These are the activations of a small network on made-up records, seen along a few directions, one row for each record.
Each row is followed by the record's values for the fields PUNU, ZOFA, GON, NEPEM, VUBET, GOR.
A field that a record lacks is written missing.
Other fields move the rows too, some of them a lot.
In the rows, 500 means zero.
Strong random noise was added to every row along 11 fixed directions; ignore it. To show where, here is one row again and again, with new noise each time:
[604 466 539 367 471 376 400 512 467 535 598 423 516 477 499 388 693 579
 488 554 555 643 695 574 446 505]
[581 396 608 399 502 739 541 404 259 481 381 484 452 523 745 428 791 473
 294 691 693 516 353 347 405 628]
[484 611 713 522 633 590 512 604 802 533 551 556 457 656 551 489 260 517
 695 494 220 446 470 600 483 412]
[721 440 433 415 410 434 425 426 304 439 437 357 528 361 414 465 777 543
 483 642 751 629 740 566 530 551]
[567 344 389 510 433 511 545 451 274 509 511 497 530 471 552 446 673 425
 332 521 592 620 540 399 353 562]
[746 630 460 470 421 668 477 606 545 595 547 532 633 672 485 526 409 317
 531 688 364 310 490 578 684 212]
[364 436 338 444 295 472 501 424 441 699 664 511 482 667 265 386 688 415
 491 377 540 220 358 552 900 460]
[361 597 766 325 641 574 420 442 714 426 460 281 261 573 592 791 713 576
 559 759 666 621 410 451 630 843]
[651 589 451 613 460 619 521 438 545 427 424 457 520 541 273 446 410 635
 649 547 505 198 567 756 834 348]
[567 457 465 429 427 507 450 538 427 577 591 508 541 554 486 452 576 373
 479 546 439 522 525 480 543 396]
[410 357 468 503 501 564 384 295 300 348 439 280 356 361 373 701 607 505
 502 667 510 519 464 455 853 662]
[909 607 585 527 610 655 381 463 390 282 407 290 596 385 507 669 606 539
 619 816 533 623 647 616 517 362]
[726 566 273 443 339 390 497 627 554 662 665 479 664 638 459 556 522 360
 359 643 515 521 726 563 491 394]

[578 554 381 447 347 621 632 623 666 635 425 603 483 667 643 539 298 474
 164 795 594 281 609 460 556 555]
<PUNU:zut ZOFA:loze GON:viliv NEPEM:pagak VUBET:kuluk GOR:missing>
[689 597 477 495 465 464 610 682 686 664 393 663 606 613 578 535 238 269
 589 472 505 554 626 484 202 472]
<PUNU:zas ZOFA:buva GON:viliv NEPEM:gogo VUBET:missing GOR:missing>
[488 523 449 640 522 464 570 394 451 530 634 467 558 520 577 448 557 590
 470 374 421 486 391 576 421 571]
<PUNU:mola ZOFA:zufa GON:kam NEPEM:gogo VUBET:missing GOR:missing>
[626 558 562 527 663 408 477 504 861 642 708 352 628 636 629 599 186 727
 456 581 130 459 674 697 409 589]
<PUNU:bir ZOFA:fep GON:mis NEPEM:pagak VUBET:kuluk GOR:missing>
[491 486 652 416 664 452 391 460 579 439 455 434 498 479 544 554 484 627
 606 476 489 650 559 485 409 557]
<PUNU:bir ZOFA:fep GON:mis NEPEM:zimar VUBET:missing GOR:missing>
[352 482 493 528 658 487 422 569 581 428 810 468 516 658 654 598 387 707
 176 556 259 560 492 436 339 403]
<PUNU:dubik ZOFA:buva GON:viliv NEPEM:pagak VUBET:defor GOR:missing>
[489 526 520 408 427 370 548 546 647 665 479 473 488 469 546 606 434 293
 611 556 457 627 553 462 468 720]
<PUNU:mola ZOFA:fopep GON:viliv NEPEM:pagak VUBET:kuluk GOR:missing>
[528 408 420 516 369 587 625 570 388 616 508 665 520 572 761 271 446 418
 155 562 433 413 480 423 354 456]
<PUNU:dubik ZOFA:fopep GON:kam NEPEM:buke VUBET:missing GOR:kabu>
[337 555 602 538 603 672 583 452 708 445 433 449 325 598 510 703 366 563
 494 608 507 314 361 454 722 657]
<PUNU:zut ZOFA:loze GON:vefib NEPEM:pagak VUBET:kuluk GOR:missing>
[299 500 595 429 572 538 439 448 475 340 447 472 408 521 562 590 657 651
 396 501 690 538 383 390 506 568]
<PUNU:dubik ZOFA:buva GON:mis NEPEM:buke VUBET:missing GOR:kabu>
[521 519 161 808 318 497 667 370 416 563 606 476 600 556  48 497 550 424
 688 218 542 137 346 738 880 400]
<PUNU:gak ZOFA:zamub GON:viliv NEPEM:pagak VUBET:defor GOR:missing>
[590 500 569 401 436 446 443 528 559 507 310 499 452 382 423 345 243 624
 594 610 458 395 743 644 689 476]
<PUNU:zas ZOFA:zamub GON:viliv NEPEM:pagak VUBET:kuluk GOR:missing>
[412 575 399 483 573 326 334 615 647 433 772 350 509 522 395 839 497 459
 465 596 424 770 598 415 495 445]
<PUNU:bir ZOFA:loze GON:viliv NEPEM:pagak VUBET:kuluk GOR:missing>
[484 539 348 552 458 343 574 530 541 585 601 563 615 589 457 575 640 345
 481 317 645 659 477 413 278 598]
<PUNU:gak ZOFA:zufa GON:mis NEPEM:zimar VUBET:missing GOR:missing>
[506 429 527 562 615 518 551 516 590 637 517 526 559 555 561 616 272 332
 556 428 254 596 493 414 285 560]
<PUNU:zas ZOFA:zamub GON:viliv NEPEM:zimar VUBET:missing GOR:missing>
[647 432 508 597 596 287 516 163 417 638 642 222 632 398 482 501 742 767
 638 298 512 484 485 759 408 849]
<PUNU:gak ZOFA:buva GON:viliv NEPEM:pagak VUBET:defor GOR:missing>
[506 533 537 483 472 523 577 425 571 577 452 423 446 498 476 535 585 469
 606 510 620 432 476 543 581 648]
<PUNU:zut ZOFA:zufa GON:kam NEPEM:pagak VUBET:defor GOR:missing>
[467 407 494 448 443 577 501 474 342 445 389 574 410 436 546 371 569 597
 333 589 664 470 558 446 544 536]
<PUNU:zut ZOFA:loze GON:viliv NEPEM:zimar VUBET:missing GOR:missing>
[630 489 766 312 677 289 283 581 635 527 548 445 525 365 627 448 323 630
 674 550 236 780 856 565 320 461]
<PUNU:zut ZOFA:loze GON:vefib NEPEM:zimar VUBET:missing GOR:missing>
[474 638 170 505 239 378 504 709 558 402 503 616 529 518 389 390 301 588
 210 693 622 377 826 598 691 273]
<PUNU:mola ZOFA:zufa GON:kam NEPEM:buke VUBET:missing GOR:kabu>
[505 577 537 639 544 463 641 496 660 423 347 595 482 469 574 361 281 715
 571 384 545 515 625 595 270 622]
<PUNU:mola ZOFA:zufa GON:kam NEPEM:gogo VUBET:missing GOR:missing>
[391 307 559 455 431 520 429 441 323 593 560 585 459 387 505 169 410 507
 537 391 241 357 427 522 669 395]
<PUNU:mola ZOFA:loze GON:viliv NEPEM:pagak VUBET:kuluk GOR:missing>
[568 530 299 652 528 532 635 397 406 468 637 393 608 555 552 685 763 494
 311 488 654 552 338 414 322 636]
<PUNU:mola ZOFA:fopep GON:vefib NEPEM:pagak VUBET:kuluk GOR:missing>
[419 471 595 526 583 579 432 485 494 290 388 485 368 401 519 509 394 680
 462 555 457 550 574 510 512 468]
<PUNU:dubik ZOFA:fep GON:kam NEPEM:buke VUBET:missing GOR:zudan>
[548 388 536 519 543 431 383 377 318 445 513 352 498 261 518 636 537 370
 596 547 321 753 511 465 460 581]
<PUNU:gak ZOFA:fep GON:kam NEPEM:pagak VUBET:defor GOR:missing>
[458 489 456 413 545 208 409 617 691 558 705 484 524 576 437 451 419 709
 406 423 436 650 831 585 339 485]
<PUNU:dubik ZOFA:zamub GON:viliv NEPEM:zimar VUBET:missing GOR:missing>
[656 438 488 461 407 550 541 397 392 627 395 450 553 425 577 426 493 518
 409 627 563 357 559 551 582 629]
<PUNU:dubik ZOFA:loze GON:viliv NEPEM:pagak VUBET:kuluk GOR:missing>
[352 439 316 471 389 356 520 393 438 567 623 447 478 582 337 501 702 592
 386 438 665 412 490 533 676 595]
<PUNU:gak ZOFA:fep GON:viliv NEPEM:zimar VUBET:missing GOR:missing>
[400 507 520 456 485 414 536 468 589 693 666 500 528 603 588 527 583 424
 459 439 417 529 362 491 425 614]
<PUNU:gak ZOFA:fep GON:kam NEPEM:pagak VUBET:defor GOR:missing>
[459 399 465 412 491 508 451 462 394 560 695 330 438 553 649 576 769 501
 249 685 472 556 433 424 528 650]
<PUNU:mola ZOFA:fep GON:viliv NEPEM:buke VUBET:missing GOR:kabu>
[672 509 647 455 458 756 586 398 369 577 235 593 554 489 745 346 466 448
 485 604 538 312 358 519 525 533]
<PUNU:dubik ZOFA:zufa GON:kam NEPEM:zimar VUBET:missing GOR:missing>
[390 427 442 429 431 590 463 341 238 372 462 375 393 378 668 552 651 586
 123 795 609 480 388 417 724 710]
<PUNU:gak ZOFA:zufa GON:kam NEPEM:pagak VUBET:kuluk GOR:missing>
[406 523 484 477 519 315 392 458 751 605 623 401 487 519 462 572 204 699
 526 554 250 420 691 676 736 646]
<PUNU:mola ZOFA:loze GON:viliv NEPEM:zimar VUBET:missing GOR:missing>
[731 533 322 723 542 473 638 400 566 592 470 279 640 455 500 890 445 361
 546 620 534 579 571 559 371 779]
<PUNU:zas ZOFA:loze GON:viliv NEPEM:buke VUBET:missing GOR:kabu>
[515 555 396 630 511 538 641 460 439 537 666 579 648 637 525 392 683 535
 387 314 558 406 312 496 314 427]
<PUNU:gak ZOFA:zufa GON:vefib NEPEM:pagak VUBET:defor GOR:missing>
[369 527 395 560 507 348 547 458 757 668 660 323 488 616 463 896 457 380
 539 484 452 556 483 510 531 832]
<PUNU:dubik ZOFA:buva GON:viliv NEPEM:buke VUBET:missing GOR:kabu>
[406 381 736 317 462 512 523 464 551 683 232 660 415 429 765 331 155 389
 527 605 296 443 550 413 486 744]
<PUNU:gak ZOFA:zufa GON:viliv NEPEM:zimar VUBET:missing GOR:missing>
[470 506 547 378 477 410 484 445 496 689 682 469 567 615 614 529 754 413
 423 496 488 532 318 451 452 619]
<PUNU:gak ZOFA:zufa GON:viliv NEPEM:pagak VUBET:defor GOR:missing>
[494 486 390 424 319 358 553 518 507 569 434 534 475 399 292 404 586 367
 595 428 696 484 654 557 591 590]
<PUNU:gak ZOFA:zufa GON:vefib NEPEM:pagak VUBET:kuluk GOR:missing>
[454 420 762 530 590 687 470 297 300 356 259 460 400 316 640 297 548 655
 619 505 503 428 337 530 586 584]
<PUNU:zas ZOFA:zufa GON:kam NEPEM:buke VUBET:missing GOR:kabu>
[493 617 484 550 581 410 482 620 672 544 751 432 537 614 487 666 599 477
 518 489 464 637 519 501 371 444]
<PUNU:zut ZOFA:loze GON:viliv NEPEM:buke VUBET:missing GOR:kabu>

Which values does each new row have?
[367 609 645 267 448 392 386 709 648 428 413 660 380 466 574 341 406 527
 552 556 570 667 663 483 507 427]
<PUNU:mola ZOFA:zufa GON:kam NEPEM:zimar VUBET:missing GOR:missing>
[675 331 711 613 667 433 541 409 535 563 479 520 557 283 576 228 234 673
 724 296 120 527 719 710 265 505]
<PUNU:zut ZOFA:loze GON:vefib NEPEM:pagak VUBET:kuluk GOR:missing>
[547 633 314 690 557 457 464 589 430 260 646 475 609 523 387 606 561 663
 378 479 573 572 527 544 441 225]
<PUNU:zas ZOFA:loze GON:viliv NEPEM:buke VUBET:missing GOR:kabu>
[552 434 663 371 496 557 475 470 456 534 261 632 526 446 640 296 315 578
 532 478 479 419 582 511 475 478]
<PUNU:dubik ZOFA:buva GON:mis NEPEM:zimar VUBET:missing GOR:missing>
[686 562 516 377 435 447 419 525 433 546 613 440 619 483 541 359 674 581
 450 633 514 490 590 613 538 379]
<PUNU:mola ZOFA:fopep GON:viliv NEPEM:pagak VUBET:kuluk GOR:missing>
[152 538 346 593 388 372 622 457 682 597 612 505 383 639 414 609 493 502
 422 336 556 369 335 526 711 748]
<PUNU:dubik ZOFA:zufa GON:kam NEPEM:buke VUBET:missing GOR:kabu>
[522 383 370 562 428 438 527 474 516 781 672 595 645 617 370 358 316 353
 638 266 170 313 472 569 591 342]
<PUNU:mola ZOFA:fep GON:viliv NEPEM:zimar VUBET:missing GOR:missing>
[444 474 497 433 424 412 436 469 444 532 539 442 435 399 329 456 695 488
 657 411 637 534 492 523 626 559]
<PUNU:mola ZOFA:loze GON:viliv NEPEM:pagak VUBET:kuluk GOR:missing>
[392 496 578 488 636 534 346 447 563 375 466 451 473 519 498 668 191 639
 499 584 269 438 522 479 685 434]
<PUNU:dubik ZOFA:buva GON:mis NEPEM:zimar VUBET:missing GOR:missing>
[589 531 407 589 556 422 474 508 619 383 478 374 501 454 282 723 431 529
 653 476 539 581 633 558 552 502]
<PUNU:bir ZOFA:fep GON:mis NEPEM:pagak VUBET:kuluk GOR:missing>
[496 454 520 558 702 663 507 454 391 291 570 498 477 595 716 495 520 859
  74 633 502 460 495 428 348 434]
<PUNU:zut ZOFA:loze GON:vefib NEPEM:zimar VUBET:missing GOR:missing>
[427 339 299 381 296 253 564 484 529 705 521 451 400 444 282 530 650 361
 450 445 749 547 737 457 601 763]
<PUNU:zut ZOFA:loze GON:vefib NEPEM:pagak VUBET:kuluk GOR:missing>
[340 507 452 571 550 561 414 597 495 375 497 617 476 465 497 738 183 195
 527 551 201 646 396 303 561 333]
<PUNU:gak ZOFA:zufa GON:kam NEPEM:zimar VUBET:missing GOR:missing>
[569 502 512 585 543 588 554 526 554 511 587 446 522 561 606 478 385 593
 431 626 250 379 503 626 516 444]
<PUNU:mola ZOFA:fep GON:viliv NEPEM:buke VUBET:missing GOR:kabu>
[364 538 374 618 418 540 713 604 669 552 384 684 452 549 493 554 137 360
 456 479 476 378 485 448 486 609]
<PUNU:gak ZOFA:loze GON:viliv NEPEM:pagak VUBET:kuluk GOR:missing>
[421 469 537 665 605 447 609 506 565 379 431 570 406 453 402 439 559 659
 621 277 654 599 537 508 267 564]
<PUNU:zut ZOFA:loze GON:viliv NEPEM:buke VUBET:missing GOR:kabu>
[353 606 488 436 524 433 383 539 575 486 753 458 509 670 462 660 569 526
 442 527 437 474 342 502 657 406]
<PUNU:gak ZOFA:buva GON:viliv NEPEM:pagak VUBET:defor GOR:missing>
[466 503 517 605 511 523 595 376 589 536 325 500 520 497 460 569 329 520
 639 378 499 319 446 569 576 636]
<PUNU:dubik ZOFA:buva GON:mis NEPEM:buke VUBET:missing GOR:kabu>
[427 522 361 417 354 483 615 502 439 553 438 511 474 553 422 674 742 257
 481 515 802 516 337 334 551 635]
<PUNU:mola ZOFA:fopep GON:viliv NEPEM:pagak VUBET:kuluk GOR:missing>
[628 527 431 584 472 570 580 416 409 489 461 425 560 512 398 617 652 369
 569 440 679 431 401 466 548 505]
<PUNU:dubik ZOFA:buva GON:vefib NEPEM:pagak VUBET:kuluk GOR:missing>
